A small network was shown many inputs. Here are its activations along a few directions, one row for each input.
In each table, some parts of the input vary, and every possible input appears once, in random order.
A made-up example of a description, with smaller parts first: one of 3 separate values, together with either a single point or one of 9 places around a ring or (one of 6 places along a line, together with one of 8 places around a ring).
Shared parts are said once, and a part with two or three values counts as separate values.
In the rows, zero is written as 128.

Other details of the inputs vary at random and push rows far along three fixed directions, the same in every table; ignore that.

Rows:
row 1: [141 195 161 117  99 152  88 165 113  64 130  80]
row 2: [157 151 149  83 166 192 129  51 126  60  59 117]
row 3: [116  79  64 168 104  74 168 163 135 189 193 112]
row 4: [ 95 107  97 149 163 163 136 121  87 177  85 164]
row 5: [146 140 106 143  84 153  93 210  68  91 114 134]
row 6: [140 133 133 130 120  74 145 139 162 141 170 104]
row 7: [112 105 139 155 128  65 149 149 166 178 172 133]
row 8: [116 120 163 128 150  84 140  95 172 154 175 105]
row 9: [114 113 120  93 179 135 161  40 159 146  94 132]
row 10: [147 147 119  92 138 179 119  75 102  73  78 127]
row 11: [ 96 119 156  98 170  89 141  44 167 166 153 126]
row 12: [132 131 164  75 169 133 143  23 144 155 104 155]
row 13: [100 104 124  94 164  89 146  50 193 159 162 137]
row 14: [134 183 187 108 132  92 133 113 169 103 155 110]
row 15: [132 184 143 120 122 172  85 130  95  75  81 130]
row 16: [133 175 199  96 117  88 110 112 159  84 165 115]
row 17: [118 163 158 126  93  84 110 169 132 114 179 120]
row 18: [132 120  88 147 135 154 141 156  90 147  81 155]
row 19: [ 99 128 125 126 144 107 139 113 136 168 115 153]
row 20: [118  87 108 111 140  80 156  65 156 159 173 123]
row 21: [130 119 112  97 176 177 152  48 120 118  61 139]
row 22: [162 152 161 121  86 141  99 169 104  99 145 118]
row 23: [139 136 127 128  98 144  93 174 132  76 149 117]
row 24: [135 153 125  94 152 184 122  93 126  80  62 131]
row 25: [162 194 175  66 132 192 102  76 102  72  65 132]
row 26: [135 162 106 117 108 185  90 165 103  69  98 128]
row 27: [153 164 157 154  56 101 101 214 127 103 184  64]
row 28: [118  87  96 124 132 121 141 111 118 145 139 131]
row 29: [121  76 101 150 140 123 150 137 135 159 136 134]
row 30: [125 116 144  94 189 144 146  32 185 123 103 148]
row 31: [166 160 183 110  95 110 114 140 148 103 172  95]
row 32: [150 124 120 147 137 176 142 146  92 155  85 158]
row 33: [136 124  84 136 105 178 114 170  68  98  97 125]
row 34: [125  94 120 137 123  70 143 135 145 165 171 135]
row 35: [113 103 100 149 132  84 155 144 184 169 188 116]
row 36: [115 116 149 109 150 125 134  61 130 161 108 142]
row 37: [106  90  88 184 164 163 151 155  91 190  92 163]
row 38: [146 121 135 123  80  94 111 164 137  89 195  79]
row 39: [131 154 167 130  81  79 100 183 148 101 182 102]
row 40: [155 165 181  82 116 115 106 103 182  47 156  79]
row 41: [100  99  97 159 142 147 132 156  88 174  84 187]
row 42: [113  92 104 180 165 152 141 129 105 176  88 178]
row 43: [143 164 128 122  69  86 103 192 125  99 179  88]
row 44: [104 110  90 142 121  82 150 148 176 172 188 113]
row 45: [104  63  61 159 135 152 140 159  85 173 106 164]
row 46: [121  98 157 133 148  84 156  76 167 187 152 123]
row 47: [114 134 152 111 119  76 135  88 158 167 165 103]
row 48: [107 151 168  90 164  76 155  46 195 155 131 124]
row 49: [104 141 125 128 159 154 138 111  98 150  75 183]
row 50: [138  98 129 117 150 128 148  83 145 124 129 119]
row 51: [111 106  92 135  97  83 135 166 139 155 185 100]
row 52: [130 164 110 176  75 131  95 230  95 110 145 105]
row 53: [124  63  83 167 100  79 148 165 128 169 198 123]
row 54: [123 126 144 143 169 157 144 115 109 139  78 184]
row 55: [115  83  86 167 113  85 159 177 149 178 183 107]
row 56: [152 146 107 155  88 176 117 210  67 133 105 137]
row 57: [131 146 104 117 112 175 102 159  97  82  92 128]
row 58: [132  98 130 123 174 116 159  74 145 159 104 159]
row 59: [124 134 128 158 126 124 135 171 126 143 116 139]
row 60: [116 108 121 154 146 172 115 145  83 138  94 156]
row 61: [130 166 144 124 124 165  85 128  96  83  90 139]
row 62: [131  73  58 180 142 166 162 153  86 164  96 159]
row 63: [144 164 169  78 137 110 127  77 195  73 148  83]
row 64: [147 137 148 105 104 142  97 138 127  64 133  99]
row 65: [150 146 152 150  63 141  81 207  88  91 143 101]
row 66: [162 114 101 156 106 184 116 171  78  80 100 130]
row 67: [137 162 172 114 131 137  93 102 132  81 115 124]
row 68: [119 124 126 154  92  84 138 164 135 177 173  98]
row 69: [130 200 193  82 131  95 127  86 172  91 144 105]
row 70: [139 128 141  95 150 180 109  91 123  73  74 146]
row 71: [118 117 104 172 163 164 137 132 104 159  75 166]
row 72: [100  67  60 159 138 152 139 163  92 172 105 175]
Each input here is: one of 6 places around a ring, together with either a single point or one of 5 places along a line or one of 6 places along a line.
- Changing only the place on the ring of 6 turns row 6 into row 34. The same change can be made to row 71. Which row results? => row 67
- Start at row 62 and move only the place on the line of 5, one step at a time. The first step leads to row 2. Which rows follow, in order? => row 55, row 63, row 35
- Change only the place on the ring of 6 in row 19. List by row number the other rows that result. => row 7, row 39, row 41, row 48, row 59
- Which other rows agree with row 5 in the place on the ring of 6? List them by row number. => row 11, row 12, row 13, row 17, row 20, row 28, row 36, row 41, row 45, row 61, row 72
- Change only the place on the line of 6 in row 47. List by row number the other rows that result. => row 4, row 15, row 19, row 25, row 49
- Start at row 3 and move only the place on the line of 5, one step at a time. The first step leads to row 21. Which rows follow, in order? => row 9, row 24, row 44

Rows:
row 73: [110 170 179  88 145  91 129  90 194 110 150 114]
row 74: [144 140 128 100 132 191 120 106 105  81  71 110]
row 75: [127 166 179 151 116 123  96 166 127  92 131 117]
row 76: [126 150 147 113 160 172 123  98 110 143  60 149]
row 77: [127 185 147 129 113 155 110 171 121  95 120 114]
row 78: [122 101 112 126  79  65 141 159 152 158 225  77]
row 79: [112 163 141 105  99  66 126 118 160 147 181 101]
row 80: [132  94 113 129  91  76 135 151 148 169 212  90]
row 81: [118 171 128 113 155 184 113 114 118  85  47 164]
row 82: [ 87  92 101 151 136  94 162 137 119 228 148 158]
row 83: [133 131 134 112 106 107 123 147 171  86 179  84]
row 84: [153 150 145 112 102 110 115 144 173  93 194  62]
row 85: [135 110 119  93 146 187 128  82 104  98  83 151]
row 86: [103 125 149 136 193 128 157  50 157 193  99 160]
row 87: [139 138 116  96  83  82 110 137 144  74 201  76]
row 88: [157 123 136 114 131 194 109  95  87  98  75 130]
row 89: [107 115 156 114 175 121 139  44 137 179 104 178]
row 90: [139 113 139 139 169 164 142  78 124 117  97 124]
row 91: [161 150 155 108 121 174 104 101 116  73  89  94]
row 92: [128 121 124  78 144  91 131  64 177  85 155 105]
row 93: [195 177 183 102 114 152 135 122 115  77  84 115]
row 94: [115 152 164 120 127  80 120 137 185 139 176 113]
row 95: [141  87  86 148 102 172 110 189  76 130 123 146]
row 96: [137  96  88 181 123 167 132 175 100 146 123 130]
row 97: [128 162 193  98 130  91 117  66 157 140 150 110]
row 98: [115  82  47 163 129 133 140 179 114 131 130 135]
row 99: [107 119 122 201 136 132 134 180  98 177 124 147]
row 100: [138  75 110 165 152  85 196 141 153 208 141 176]
row 101: [126 138 132 129 129 158 114 140  91 154  97 152]
row 102: [115 168 151  73 135  78 122  75 159 111 156 122]
row 103: [132 106  81 121 118 173 121 130  92 104  97 149]
row 104: [166 106 117 156 107 130 161 172  85 170 118 158]
row 105: [117 135 106 174 123 151 124 201 103 165 121 145]
row 106: [147 105 117 157  84 138  98 200 108  93 151 115]
row 107: [154 145 179 106 123 116 118  85 146  84 140  69]
row 108: [106  34  76 151 157 107 161 123 147 208 151 166]
row 109: [143 151 101 131  98 148 117 157 135  77 142  85]
row 110: [171 145 146 155  92  87 158 187 150 136 185 104]
row 111: [138 103 132 126 161 160 130  85 143 113  98 139]
row 112: [144 154 132  73 110 103 117  83 148  76 162  72]
row 113: [128 165 186  79 128  98 109  84 161 118 158 121]
row 114: [136 171 177 135 143 179 102 115  84 100  55 131]
row 115: [ 88 101  89 143 126  83 150 133 133 203 157 167]
row 116: [118 157 129 148  84 120 114 208 107 134 145 103]
row 117: [108  90  78 111 203 131 181  24 163 162 103 140]
row 118: [169 103 115 156 106 139 151 182  78 150 113 176]
row 119: [104 113 168 128 181 110 150  39 127 192 105 160]
row 120: [ 98 112  76 158 127 113 128 187 101 151 122 169]
row 121: [146 103 122 163  91 134 115 176  77 121 149 105]
row 122: [ 98  62  45 155 146  96 175 121 129 202 142 125]
row 123: [103 114 104 153 109 128 128 186  91 169 138 164]
row 124: [132 154 144 155 116 165 103 162  86 131  83 132]
row 125: [114 158  96 152 104 120 109 216 112 102 135 128]
row 126: [181 141 156 127 105 131 130 171 115  89 117 148]
row 127: [133 156 162 125 146 183  92 121  98  91  57 169]
row 128: [ 94 129 110 127 146  97 158  97 148 189 119 138]
row 129: [107  90  93 104 176 125 174  28 160 173  98 132]
row 130: [136 104 160 122 109  68 130 105 152 124 206  93]
row 131: [142 131 113  98 132 181 108 105 120  54  78 136]
row 132: [118 184 157  81 132  78 128  81 169 112 144  87]
row 133: [125 166 108 121 113 156 106 156  76 106  91 137]
row 134: [117 150 107 146  87 120 102 206 113 106 137 140]
row 135: [114 141 163 110 123  69 117 130 177 142 181 125]
row 136: [124 110  95 139 141 166 145 135 125 131 117 125]
row 137: [161 136 155  99 118 173  95  98 109  66 106 121]
row 138: [134  84 129 150 137 138 124 131 111 112 121 138]
row 139: [111  89  97  95 168 120 167  23 153 171 115 139]
row 140: [ 92 119 144 101 180 114 149  65 159 161 107 175]
row 141: [121  78  81 150 117 157 129 181 100 128 122 151]
row 142: [126 205 154  90 133 109 117 101 164  78 138  92]
row 143: [129 150 174 130 143 176  97 112  74 101  70 164]
row 144: [120 139 172 135 161 162 106 103 101 106  68 170]
row 145: [128  75 100 189 130 148 133 179  98 136 122 140]
row 146: [139 121 142 112 110  82 121 139 191 112 201  79]
row 147: [100 110 142 152 167 105 144 102 158 186 124 162]
row 148: [108 155 104 146 130 134 136 150 130 144 116 137]
row 149: [129 126  97 138  78  87 119 189 166  95 200  79]
row 150: [158 143 132 119  93 154 103 163 117  88 133  80]
- Changing only one part turns row 136 into row 74. The same change can be made to row 99. Which row results? => row 114
- What do these inputs look like to the network? => one of 6 places around a ring, together with either a single point or (one of 2 separate values, together with one of 6 places along a line)
- Change only the place on the line of 6 in row 108. List by row number the other rows that result. => row 92, row 106, row 131, row 138, row 141
- Which other rows agree with row 95 in the place on the ring of 6? List them by row number. => row 85, row 87, row 89, row 102, row 103, row 113, row 115, row 118, row 123, row 130, row 137, row 143
- Change only the place on the line of 6 in row 120. List by row number the other rows that result. => row 127, row 134, row 135, row 140, row 144
- Start at row 100 and move only the place on the ring of 6, one step at a time. The first step leads to row 110. Which rows follow, in order? => row 93, row 104, row 118, row 126
- Which other rows agree with row 80 in the place on the ring of 6? List them by row number. => row 78, row 79, row 82, row 88, row 97, row 101, row 104, row 112, row 119, row 121, row 133, row 139
